A small network was shown many inputs. Here are its activations along a few directions, one row for each input.
In each table, some parts of the input vary, and every possible input appears once, in random order.
Descriptions start from the smaller parts, as in this example, which fits no table here: one of 4 places along a line, together with either a single point or (one of 2 separate values, together with one of 5 places around a ring) or one of 11 places around a ring.
Shared parts are said once, and a part with two or three values counts as separate values.

Other details of the inputs shift rows strongly along two fixed directions, in all tables alike. That doesn't count.

Rows:
x1: [  7  -3  -1  10 -14  -7 -20   7 -36   7 -18]
x2: [ -9 -22  -9   7  -5   1  14  -4 -26  -3   4]
x3: [-20 -15  10 -11  12  17  33  -4  14 -11  16]
x4: [-18  30  -1 -10  21  11 -24   6  37  -3  -1]
x5: [-21  -1  17 -12  12  19   7   5  26  -6   8]
x6: [ 16  -1  -8   5  -4 -11  -4  -4  -4   7  -1]
x7: [ -3 -28  -3  -4   2   2  30  -7   8  -2  24]
x8: [ 19  -1  -8   5  -3 -10  -4  -4  -5   6  -4]
x9: [-25  15   7 -13  13  17  -7   6  24  -6  -2]
x10: [ 23 -33 -23  17 -14 -17  19 -13 -34   6  12]
x11: [ -3  10  14 -15  10   4   1   4  32   0   1]
x12: [  9 -35  -1  13 -16  -7  32  -5 -48   0   3]
x13: [ 13  22  11   6 -12 -11 -39  13 -31  11 -37]
x14: [  2  10  13 -10   6   0   1   7  25   0  -3]
x15: [ 26  25  18   7 -20 -17 -34   6  -7  10 -25]
x16: [  0  -9  13   5  -6   0  -1   4 -17   5  -7]
x17: [-15 -22 -32   3   4  12  41 -22   1 -21  36]
x18: [ 11 -42 -35  16  -8 -12  37 -18 -53  -4  20]
x19: [ -2 -12   6  -5   4  -2  13  -2  16   0  12]
x20: [ 29   2  -8  14 -13 -19 -12   1 -22  10 -15]
x21: [ 16  38  32   7 -19  -7 -50  15 -12   8 -40]
x22: [-12  -8 -19  -2  10   4  16  -9   0  -6  18]
x23: [ 23  13  -1  11  -7 -17 -32   4  -5  14 -17]
x24: [-21  10 -11 -10  20  15  -2   0  31  -8  15]
x25: [-3 13 -1 -7 13  7 -9  1 39  0  6]
x26: [  1  -6  14   2  -7  -1   2   3 -18   5  -7]
x27: [-17  -2  -7  -1  -3  14  16  -7   3 -16   9]
x28: [ 17   3 -12  11 -12  -8   0 -11   0  -2   3]
x29: [ -4  27  -4  -4  12   3 -19   7  14  -1  -9]
x30: [-17   6   1  -7   7  11   7   5   8  -8  -3]
x31: [ -7   8  14 -14  10   5   0   4  36   1   6]
x32: [  1 -11  12   3  -7  -1   2   4 -19   5  -5]
x33: [  3  14  17 -11   4  -3 -12   7  23   6  -6]
x34: [-23   5 -14 -11  21  15   9  -5  29  -9  19]
x35: [  1  -1   0   5 -10  -5 -10   4 -30   4 -15]
Description of these inputs: one of 5 places around a ring, together with either a single point or one of 6 places along a line.
- Changing only the place on the ring of 5 turns x20 into x30. The same change can be made to x25. Which row results? => x1
- List by row number the other rows that have the place on the ring of 5 in common with x16. => x3, x5, x12, x21, x26, x32
- Change only the place on the line of 6 in x19. List by row number the other rows that result. => x7, x11, x14, x31, x33
- A walk changes only the place on the ring of 5. It starts at x17 and steps to x28. List the rest of the walk in order. => x15, x21, x27

Rows:
x36: [  4 -31   7   0 -14  -4  34  -9 -18  -1   6]
x37: [ 25   6 -13  10   1 -19  -6  -3  -5   8  -1]
x38: [  4 -18 -20   0  -6  -6  24 -13 -31  -4   5]
x39: [-10  -3  14 -16  13   7   6  14  22   4   3]
x40: [ 25 -16   7  17 -25 -20  12  -8 -31   6  -4]
x41: [ -4  33  15   2  -8   0 -44  10   3  -2 -18]
x42: [-15  35  -9  -7   7   6 -39   5  21  -2  -7]
x43: [-16   9  -4  -6   7  21  14  -6  37 -22  14]
x44: [  9 -33   1  15 -24 -13  12 -10 -38   6   6]
x45: [-35   3  -9 -16  20  18  20   5  22 -12   8]
x46: [-21   3  29 -12   8  12   7  12  26  -2  -7]
x47: [ 11 -11   2   3 -16  -6  10  -2 -36  -5  -6]
x48: [-18 -15  -3 -13  12   9  17  -7  35  -5  33]
x49: [ 15  14 -16   8  -6 -11  -4  -6 -14   0  -5]
x50: [ -1 -31 -19  12   6   0  18  -8 -34   5  14]
x51: [ -9 -11   5 -22  14  10  27  -4  34  -4  21]
x52: [ 27   5   0   7 -11 -13 -22   4   2  11 -10]
x53: [ 27   0   4   7  -7 -19  -1  -2  -9  11   0]
x54: [-42  -1 -12 -12  24  31  20  -6  18 -15  18]
x55: [ 14  51  22   0  -5  -5 -41  13   8   2 -27]
x56: [ 14 -26 -17   1   1 -14  20 -10 -21   4   8]
x57: [  8  33  14  -4   9 -12 -49  27   4  19 -36]
x58: [  5  33 -14   4   0   4 -30   0  20  -2 -15]
x59: [  0  -8  21   8 -10   3  -6   4 -21   7 -14]
x60: [ -1  10 -20  -2  18   7  -1  -6  47  -5  11]
x61: [ 18  -3   7  11 -19  -7  -5  -3  -4   3 -11]
x62: [-36  -6   6 -11  16  33  25  -2  16 -21  18]
x63: [ 10   8 -12   8   0 -15 -34   1  -7  12  -3]
x64: [  3 -33  -2   6  -3   0  19  -3 -30   8  13]
x65: [-10   3  14   0  -4   3  -1  13 -16  -5 -14]
- Describe the family of inputs behind these rows. => one of 5 places around a ring, together with one of 6 places around a ring
- A walk changes only the place on the ring of 5. It starts at x58 and steps to x60. List the rest of the walk in order. => x52, x61, x43
